These are the activations of a small neural network, seen along a few directions. Each row is one input.
Each table varies a few parts of the input and shows all the possible inputs, shuffled.
A made-up example of a description, with smaller parts first: one of 3 separate values, together with either a single point or one of 9 places along a line or (one of 4 places along a line, together with one of 8 places around a ring).
Shared parts are said once, and a part with two or three values counts as separate values.

Other details of the inputs shift rows strongly along three fixed directions, in all tables alike. That doesn't count.

A family of inputs:
x1: -4.2,-21.9,20.8,43.8,7.7,-34.8,-3.9,4.8,-47.3,30.3,2.6
x2: 20.4,-27.5,6.9,-8.1,-1.7,8.9,2.7,39.4,-14.1,-3.5,-6.3
x3: 12.5,-41.4,3.3,-24.4,-25.9,27.6,0.9,68.8,-40.5,-36.8,-8.2
x4: -21.2,19.0,-23.0,-25.6,-7.7,-8.8,-5.2,-46.8,20.3,-14.3,-5.7
x5: 42.2,-30.5,-7.2,5.5,32.5,21.8,5.5,32.0,20.2,21.5,2.0
x6: -45.0,46.5,43.6,27.8,-39.0,-40.7,-7.3,-32.1,-38.6,-1.2,4.2
x7: 41.4,-18.6,-21.8,-2.4,43.4,29.8,7.4,16.5,46.2,21.3,4.1
x8: -11.3,14.8,-4.6,48.8,37.9,-27.9,0.1,-45.0,10.2,47.7,11.2
x9: 70.2,-57.2,-17.4,-8.1,46.0,38.4,12.7,60.7,26.8,19.6,1.8
x10: -11.8,25.6,-36.5,-23.6,19.5,1.1,-1.8,-62.4,57.0,3.5,0.5
x11: 13.3,23.2,-23.1,-8.8,30.4,24.6,3.5,-23.8,60.5,8.3,9.1
x12: 23.2,17.6,-26.1,-5.2,51.5,23.2,8.8,-24.3,74.8,29.3,8.4
x13: 29.3,-20.7,1.3,-11.2,8.8,19.3,6.7,35.0,3.2,-3.1,6.3
x14: 16.4,-24.0,-2.9,-16.4,4.4,24.9,4.2,41.4,-5.5,-8.7,-2.7
x15: 14.3,-5.4,-6.3,-28.8,-4.3,20.3,0.7,19.1,11.7,-19.3,1.5
x16: -49.5,-4.1,28.3,37.0,-50.7,-47.2,-8.5,-5.5,-90.5,-8.0,-8.8
x17: -11.3,-1.9,-33.5,-23.5,6.9,2.2,-2.8,-22.1,19.6,-11.4,-7.6
x18: -27.5,62.8,16.3,30.6,8.1,-20.8,-2.1,-59.8,26.0,23.4,18.9
x19: 8.9,-31.6,-20.6,-6.6,11.4,3.7,1.0,9.9,-7.6,2.9,-5.4
x20: 44.4,-31.1,1.9,6.1,43.4,22.1,7.2,39.0,17.6,31.8,10.0
x21: 19.8,-57.1,33.4,61.6,13.1,-32.0,3.2,41.8,-75.1,43.9,5.5
x22: 12.1,7.1,22.3,27.3,20.1,-9.5,5.8,0.5,1.2,30.7,13.2
x23: -45.7,30.0,-16.5,-64.9,-64.0,9.1,-6.8,-17.8,2.4,-72.7,-24.6
x24: -8.5,41.3,23.0,40.3,8.9,-22.8,-3.0,-38.9,9.6,29.2,17.2
x25: 4.5,-19.0,49.0,58.3,3.6,-21.9,1.6,37.9,-61.1,36.0,10.9
x26: -29.7,32.8,-17.1,-53.2,-44.5,15.2,-8.4,-22.7,19.5,-59.0,-12.1
x27: -27.1,24.4,-19.7,-61.8,-53.1,13.3,-7.2,-16.7,13.8,-65.9,-20.6
x28: -5.7,27.4,-38.2,-18.5,33.4,-2.6,1.4,-63.6,66.1,11.1,2.6
x29: -59.7,45.2,35.6,33.7,-58.7,-40.4,-9.4,-33.0,-52.3,-17.2,-7.2
x30: -5.5,41.6,15.3,39.6,30.1,-20.6,1.6,-48.5,34.1,47.7,14.5
x31: -10.0,5.1,-19.6,-49.0,-32.4,26.5,-3.7,9.2,9.8,-53.1,-11.7
x32: -5.5,20.2,37.6,56.3,9.9,-34.5,3.3,-17.2,-16.8,42.7,10.9
x33: -9.5,-15.8,10.4,-27.9,-44.8,10.4,-4.9,40.0,-40.0,-45.1,-9.0
x34: 1.3,-25.8,11.6,-20.3,-46.6,8.6,-1.7,48.7,-47.9,-44.2,-11.4
x35: 14.7,-51.2,-26.5,-28.3,2.7,13.7,-1.7,35.4,-13.6,-17.1,-13.9
Description of these inputs: one of 5 places along a line, together with either one of 2 separate values or one of 5 places around a ring.
The inputs of x6 and x25 match in every part but the place on the line of 5. If x2 is changed in the same way as x6 into x25, which row does it become?
> x23
Which other rows does x28 become when the choice among 2 separate values takes its other values? List them by row number.
> x21
Which other rows does x17 become when the choice among 2 separate values takes its other values? List them by row number.
> x19
Which other rows agree with x33 in the place on the line of 5? List them by row number.
> x5, x10, x20, x26, x30, x35
Which other rows does x34 become when the place on the ring of 5 takes its other values? List them by row number.
> x9, x13, x22, x32
